Each row below holds a small network's activations on one input, seen along a few directions.
Each table varies a few parts of the input and shows all the possible inputs, shuffled.
Descriptions start from the smaller parts, as in this example, which fits no table here: ring(8) and (point or (values(2) and line(4)) or line(9)).
Shared parts are said once, and a part with two or three values counts as separate values.

A family of inputs:
R1: [ 19   4  -2 -16  34 -19  11  19 -11   5  13]
R2: [-12  -4   6  30 -22  -3 -11 -14 -28  23 -11]
R3: [  3   1 -15  -4  22   5  -5  12   3 -13  49]
R4: [ -1 -30  -3 -10 -27  53  -8  26   9  -5 -52]
R5: [-17   4  15  16 -28 -18 -20 -11  -3 -12  24]
R6: [ 12  -9 -21  12  28  21   4  10 -21  22  14]
R7: [  3  23   5   8  -3 -32  24  -2  -1 -14 -24]
R8: [ -1  18   5  -8  -4  -4 -34 -13  11  13  46]
R9: [ -7  10 -14  37  -8   7  15  -9  -9   4 -23]
R10: [ 16  21  16 -22   8 -28 -17  -8  -5  30   9]
R11: [  0   8  25   2 -18 -41  -2  -6 -19   5 -11]
R12: [  0 -22 -20  13  26  17  26 -16   0  14  -6]
R13: [  7 -14  21 -39 -20  18   3  33  16 -24 -53]
R14: [ -9 -18   5 -26 -29  40 -20  25  30 -44 -19]
R15: [-13  20  -7  22 -14  -8   6  -8  14 -32  12]
R16: [  6  -9   0 -16  33 -22  34  -8   9  -3  -8]
R17: [ -9 -12 -14  -4  20   2  18 -15  23 -21  29]
R18: [  5   9  -3   6   2  12 -25 -16 -15  48  10]
Q: Describe the family of inputs behind these rows.
A: values(3) and (point or ring(5))
Q: The inputs of R11 and R5 match in every part but the values(3) part. If R16 is changed in the same way as R11 into R5, which row does it become?
A: R17
Q: Which other rows does R1 become when the values(3) part takes its other values? List them by row number.
A: R3, R6
Q: Which other rows does R2 become when the ring(5) part takes its other values? List them by row number.
A: R6, R9, R12, R18

A family of inputs:
R19: [ 12   0 -18 -12  33  -1  -2   1   4  12  34]
R20: [  3   2 -15  -1  31 -14  24  -9   8  -6  21]
R21: [ -8  -5  11  -1 -36  20 -18   1   4  -7 -34]
R22: [-10   2  15  -4 -40  16 -13  16   4 -18 -42]
R23: [  9  -8 -21  10  35  11  10  -2  -7  13  22]
R24: [ -9 -10  -9  -9  -3  18  -8   9  27 -35  33]
R25: [  0 -27  -8 -16  10  30  12  10  17 -10 -23]
R26: [  2  -4 -18   9  31  -5  27  -4   2   0  15]
R27: [  0  10   1  28  -6 -10 -12 -13 -25  26   2]
R28: [ -2 -16 -10 -20   3  37   8  27  22 -32 -22]
R29: [  1  23  20   5  -9 -27 -18 -10  -8  20  19]
R30: [ -1  24  14  10 -10 -35  -5 -19  -9   5  10]
R31: [ -5  20   8  16 -11 -34   2 -20 -11   9   0]
R32: [  1  -4  20  -9 -41   8  -6  24   0 -19 -51]
R33: [  3  18   5   5  -8 -21 -24 -10 -13  27  13]
R34: [  8 -21  -5 -25   2  29  15  35  18 -33 -31]
R35: [ -3  12   3  30  -9 -13  -2 -16 -23  24  -6]
R36: [ -4  17  17   4  -6 -35 -15 -12 -19  10  13]
R37: [ -3  14   8  15 -15 -11 -15 -15 -24  32  11]
R38: [  5  -1  -6 -13  35 -14   7  -2  -1  -4  33]
R39: [  6  -4 -15  -3  26  10   6  -4  -7  18  31]
R40: [-17   7  14   9 -45  -2 -30  -1  10 -21  13]
R41: [  6 -28  -6 -22   9  24  19  22  16 -15 -29]
R42: [ -1 -10  19  -6 -34   4  -2  11  -2  -1 -50]
R43: [  5  -6 -20  13  33   8  21  -5  -5  10  14]
R44: [  8   6  -9  -8  31 -15  17  -9   9  -9  30]
R45: [ 10   5  -3 -13  32  -7   3   0  10   6  39]
R46: [ -7  15   5  26 -11 -26   5 -15 -16  14  -5]
R47: [  0 -22 -13 -18   6  41   4  12  21 -20 -14]
R48: [ -7 -10  16   0 -32  10  -9  -1  -1   4 -43]
Q: Describe the family of inputs behind these rows.
A: values(2) and (point or ring(5) or ring(9))
Q: Which other rows does R38 become when the ring(9) part takes its other values? List them by row number.
A: R19, R20, R23, R26, R39, R43, R44, R45
Q: Which other rows does R41 become when the values(2) part takes its other values? List them by row number.
A: R42
Q: A walk changes only the ring(5) part. It starts at R34 and steps to R41. List the rest of the walk in order.
A: R25, R47, R28
